These are the activations of a small neural network, seen along a few directions. Each row is one input.
Each table varies a few parts of the input and shows all the possible inputs, shuffled.
A made-up example of a description, with smaller parts first: one of 2 separate values, together with either a single point or one of 9 places along a line or (one of 4 places along a line, together with one of 8 places around a ring).
Shared parts are said once, and a part with two or three values counts as separate values.

Other details of the inputs vary at random and push rows far along two fixed directions, the same in every table; ignore that.

A family of inputs:
row 1: [  8 -32 -24 -38  39  43  -5 -13 -17 -52  -8]
row 2: [ 20  -6  -7 -12  -3   6  19   4  -2 -22 -22]
row 3: [ 11 -15 -24 -74 -24  30  -1 -17 -16 -53  16]
row 4: [  9  -5 -29 -63 -14  32  12 -26  -8 -56  17]
row 5: [-18  -8   3  32  29   3 -17  14  -7  21   9]
row 6: [ -6   6  30  48 -10 -30  -2  26   4  45 -13]
row 7: [ -7   3  17  43  21 -17  -5  30  -2  24 -26]
row 8: [  5  41  10 -20 -63 -17  20  -8  12  -3  14]
row 9: [-15 -21   2  57  48  -1   0  35   6  52   4]
row 10: [-24  19  20  57 -17 -37 -14   5  17  65  31]
row 11: [  8   4 -13 -65 -31   9  -6  -4 -12 -64 -21]
row 12: [  7  10   1 -58  -3  22  -5 -15 -10 -66 -26]
row 13: [ 11   2  -4  -1   0  -1   9 -22  12   5   7]
row 14: [ 15  -7  -4 -26 -17   4  -5 -27   2 -11   4]
row 15: [ -2  -1 -16 -65 -22  28 -15 -25 -18 -56  10]
row 16: [  7 -25   4  37   8  -6 -12  -3   5  36   9]
row 17: [ 36 -67   1  39  72  19 -13  -7 -13  14 -44]
row 18: [ 18 -34  -6 -52  15  29 -30 -31 -17 -50 -23]
row 19: [ 18 -63 -18  -4  52  37  -5  14 -13  -9 -17]
row 20: [ 18 -60  -9  17  33  28 -19   9 -21   6  -8]
row 21: [  2  13 -10 -11   1  -2  14  10   4 -26 -17]
row 22: [ -1  47 -15 -78 -43   3  30 -19   5 -71  -3]
row 23: [ -2 -15 -16 -46  23  37 -20 -18 -21 -56  -8]
row 24: [ -5   2 -22 -52   7  26   7 -11  -6 -47  14]
row 25: [ -3 -52  10  69  48   6 -33  31 -17  51  -6]
row 26: [-28  73   8  11 -40 -39  25 -20  36  33  43]
row 27: [ 10  -9   3 -50  13  20  -5  -7 -14 -61 -40]
row 28: [-14   3 -20 -83  -3  29  -7 -12 -11 -64   5]
row 29: [  2 -63   0  31  80  30 -34  27 -25   7 -25]
row 30: [ 11 -22 -13 -14  -4  22  -8 -10 -12 -11   8]
row 31: [ 16 -19  16  56  23 -12  16  24   6  38 -24]
row 32: [-23  36  17  29  -5 -29  -7  -7  18  38  18]
row 33: [  8  -7 -12 -10   1   7   6 -24   9 -10  13]
row 34: [-33  17  15  44 -19 -30  -6  33  11  69  34]
row 35: [  3  21  10  18 -42 -28  17  16   8  25   2]
row 36: [ 10 -52  -8   6  24  20 -12  19 -12  13  -5]
row 37: [-24  64  19   6 -62 -48   5 -20  19  38  33]
row 38: [ -9  66  13 -21 -89 -41  35  -5  22  10  27]
row 39: [ 10  -4 -25 -44  -7  30  10 -25  -7 -43  13]
row 40: [ 36 -61  -1   2  40  21 -21 -17 -19  -7 -39]
row 41: [ 24 -72   6  21  93  30 -40  -7 -27 -12 -62]
row 42: [  1 -32  12  72  58  -9 -20  46  -9  34 -44]
row 43: [  1  24   4 -22  -9  -4  23  -3   7 -27 -14]
row 44: [-17  37  20  67   5 -43  14  -1  24  69  15]
row 45: [ -4 -10  -3  43  14  -5  10  21   5  44  24]
row 46: [-15 -23  14  63  21 -12 -22  36  -7  63  14]
row 47: [ 17  28  -7 -59 -40  10  27 -23   6 -52  -1]
row 48: [  6  23   1 -29  -6   9  17 -10   4 -37 -13]
row 49: [-24  66  18   7 -72 -48  16  13  16  27  22]
row 50: [-23  83  20 -20 -90 -40  19  -7  20   8  33]
row 51: [-31  44   8   8 -21 -25  -3 -14  19  18  33]
row 52: [-38  80  -3   4 -51 -28  30 -11  26  22  60]
row 53: [ -3  28   7  40 -44 -40  16  27  15  45  11]
row 54: [ 13  -9  -3  39   9 -12  14  26   6  20 -17]
row 55: [  7 -48   1  54  74  14 -17   4  -1  23 -18]
Description of these inputs: one of 5 places around a ring, together with one of 11 places along a line.
The inputs of row 14 and row 20 match in every part but the place on the line of 11. If row 26 is changed in the same way as row 14 into row 20, which row does it become?
Answer: row 1
Start at row 6 and move only the place on the ring of 5, one step at a time. The first step leads to row 38. Which rows follow, in order?
Answer: row 31, row 43, row 27
Change only the place on the line of 11 in row 47. List by row number the other rows that result.
Answer: row 2, row 4, row 13, row 17, row 19, row 31, row 33, row 39, row 45, row 54

A family of inputs:
row 56: [ -1 -29  11  12  56  23 -25  -4 -12  -2 -17]
row 57: [-33  11  25  57  17 -26 -16  28   7  60  11]
row 58: [ -4  -5  23  62  -2 -20  -8   7   7  73  22]
row 59: [ 29 -33   1 -15   8  -1  -2 -11   0  -9 -34]
row 60: [  2 -14  -4  -2  29  20 -21 -15 -14 -21  -8]
row 61: [ 11 -26 -14 -44 -14  16  -3   2 -10 -20   2]
row 62: [  7  -9   6 -15  34  -1  -2  -7   4 -19 -40]
row 63: [  1  36  17  35 -42 -26  20  19   8  24   3]
row 64: [-24  51  -9   4 -33 -24  27   2  19  14  40]
row 65: [ 20 -31  12  41  41  14  -7  28 -19  -2 -50]
row 66: [-11  23 -24 -64 -28   8   4  -8  -4 -53  12]
row 67: [  2  20 -14 -54 -34  14  -4 -38  -4 -48  19]
row 68: [ 27 -62   1  29  46  26 -10  -2 -11  23 -13]
row 69: [-12  31  33  48  -3 -23  16  31   9  39 -10]
row 70: [-34  53   3   2 -43 -30  -2   1   9  14  33]
row 71: [ 21  13   4 -58 -53  10  20 -10  -7 -44  -8]
row 72: [  6 -15 -22 -33  -8  14  -6   3 -10 -32  -1]
row 73: [ 13 -15 -25 -28   0  20   8  -7  -5 -33   5]
row 74: [ -1 -11   8  58   0 -20  14  24  13  73  23]
row 75: [  4  -9  -6 -58 -33  12 -11 -17 -11 -30   9]
row 76: [  4   0 -17 -25  13  23   2 -25  -5 -36   3]
row 77: [  9 -45  -5  16  28  15 -31   9 -19  -3 -19]
row 78: [ 29 -47   0  35  44  -1 -14   6  -4   6 -49]
row 79: [-15  60   4   5 -37 -46  19  -9  26  12   6]
row 80: [-44  79   0 -41 -64 -31  23   2  24   1  49]
row 81: [  0 -16  -1 -11  41  27  -2 -14  -3 -16  -6]
row 82: [-24  19   9  42  15 -19  16  22  18  49  22]
row 83: [ 17 -27 -15   0  21  25  -4 -16  -7 -16  -3]
Describe the family of inputs behind these rows.
Answer: one of 4 places along a line, together with either one of 2 separate values or one of 5 places around a ring
The inputs of row 66 and row 80 match in every part but the place on the line of 4. If row 64 is changed in the same way as row 66 into row 80, which row does it become?
Answer: row 82
Change only the place on the line of 4 in row 68. List by row number the other rows that result.
Answer: row 76, row 81, row 83
Change only the choice among 2 separate values in row 65. List by row number the other rows that result.
Answer: row 79

A family of inputs:
row 84: [ 14  -4 -15 -58 -16  14   5  -4  -5 -54 -20]
row 85: [ 17 -31  -3 -35  13  16  -4  -2  -7 -38 -33]
row 86: [ -2 -11  27  86  46 -26 -10  30   4  71 -24]
row 87: [-36  41  10  22 -32 -34  12   6  24  53  46]
row 88: [ 36 -54 -11 -20  32  28  -7   9 -20 -39 -46]
row 89: [ 13  -9 -10 -52 -13  19  -1  -5 -16 -59 -24]
row 90: [-26  12   8  77  23 -18  -1  17   7  59  24]
row 91: [ 12 -57 -11  11  69  35 -20  14 -18  -4 -20]
row 92: [ -3  29 -13 -31 -52   3  18 -21   1 -15  36]
row 93: [ 26 -37 -25 -38  10  38   0 -14 -13 -38  -6]
row 94: [ -6  34  25  66 -32 -47  28  17  29  75  15]
row 95: [-12  20  -7 -40  -9   4  -2 -24   1 -18  21]
row 96: [-11  50  13  -1 -58 -43  28   2  24  23  23]
row 97: [ 30 -64 -13 -10  41  39 -10 -11 -14 -18 -19]
row 98: [ -9 -13  27  82  32 -28  -2  38  11  73 -18]
row 99: [ 16  25 -12 -47 -47   2  27 -14   7 -37   0]
row 100: [ 32 -39  -1 -27  14  26 -14  -4 -20 -48 -40]
row 101: [-24   9  13  69  18 -17  -3  25   3  65  26]
row 102: [ -2 -44  16  80  70  10 -30  27 -10  55  -9]
row 103: [ 35 -70 -13  -5  48  39 -21 -17 -22 -17 -28]
row 104: [-22  32  -3 -30 -36  -1  -4 -14   4 -11  32]
row 105: [  9   1  26  85  -1 -25   4  24  10  65  -8]
row 106: [ -9  16 -21 -55 -36   7   6 -11   5 -30  28]
row 107: [ -6  42  -9 -36 -21  -6  20 -11  11 -37   2]
row 108: [ -6  -3 -15 -41  14  21   1 -26   2 -40   9]
row 109: [ 12  28  -4 -35 -50   0  25 -15  -1 -33   1]
row 110: [-31  38   9  24 -26 -33   1   0  17  53  39]
row 111: [  5 -22 -25 -35  34  35  -6 -15  -9 -46  -4]
row 112: [  2  34   4 -26 -48 -25  14 -14   9  -7   5]
row 113: [  3 -24  27  88  29 -19 -18  39   1  62 -25]
row 114: [ -5  32  -9 -54 -36  -2  16  -4   5 -39  -1]
row 115: [  9  -6  -1 -44  -1  21 -11  -8 -13 -52 -28]
row 116: [-23   9  13  80  31 -27  -8   8  15  73  20]
row 117: [-17  55   4 -23 -32 -23  25 -16  22 -16  13]
row 118: [-17  44  -7 -12 -57 -26  20  -1  18  20  51]
row 119: [-24  64  16  -2 -41 -38  27   2  26  21  23]
row 120: [ 20 -70 -10 -10  50  44 -37   0 -26 -30 -27]
row 121: [-18  31 -11 -38 -48  -3   6 -11   1 -17  37]
row 122: [-11  40   4 -34 -37 -19   9 -13   9 -12   1]
row 123: [ -7  -8  17  76   6 -22 -13  22   5  71  22]
row 124: [-19  29  -6 -34 -43 -13  10 -12  16  -1  39]
row 125: [ 42 -67   5  29  55  22 -15   3 -18   3 -58]
row 126: [-33  52   6  -3 -34 -26  18  -6  24  28  50]
row 127: [-20  68   6 -10 -46 -33  28   6  22   9  24]
row 128: [ 21 -51   4  32  78  18 -22   3 -15  -7 -57]
row 129: [ 13 -48  19  77  54 -12 -22  31  -6  56 -43]
row 130: [ 14 -28  -7 -38  19  30  -9   1 -25 -55 -40]
row 131: [-25   8   7  63   7 -24   0  31  13  73  27]
row 132: [ 35 -71 -12  -3  45  50 -26 -11 -26 -28 -27]
row 133: [ 11 -21 -20 -52  -9  28  -5 -16 -21 -49   6]
row 134: [ 23 -77   2  50  67  15 -31  12 -20  35 -25]
row 135: [  9   3  -6 -51   3  22   3  -8 -17 -60 -22]
row 136: [-12  52   5 -18 -29 -12  10 -16  12 -27   6]
row 137: [ 18 -24   1 -27  33  30 -16  -4 -19 -49 -40]
row 138: [ -3 -29  14  73  26 -19  -6  25   7  74  13]
row 139: [ -9  50   8  -5 -62 -31  24   4   9   5  20]
row 140: [-23  67   6   2 -39 -28  24  -4  15  -2  19]
row 141: [ -4 -13 -19 -54   0  32  -9 -14 -19 -48   4]
row 142: [-23  47  -7 -28 -30  -1   4 -27  11 -23  37]
row 143: [ 20 -69 -12 -12  53  34 -33  -7 -23 -18 -28]
The inputs of row 140 and row 90 match in every part but one. If row 88 is changed in the same way as row 140 into row 90, which row does it become?
Answer: row 118
The inputs of row 137 and row 102 match in every part but one. If row 122 is changed in the same way as row 137 into row 102, which row does it become?
Answer: row 110
Describe the family of inputs behind these rows.
Answer: one of 2 separate values, together with one of 5 places around a ring, together with one of 6 places along a line
Change only the place on the ring of 5 in row 119. List by row number the other rows that result.
Answer: row 86, row 127, row 135, row 137
Change only the choice among 2 separate values in row 142. List by row number the other rows that result.
Answer: row 136
Change only the choice among 2 separate values in row 135. List by row number the other rows that result.
Answer: row 101
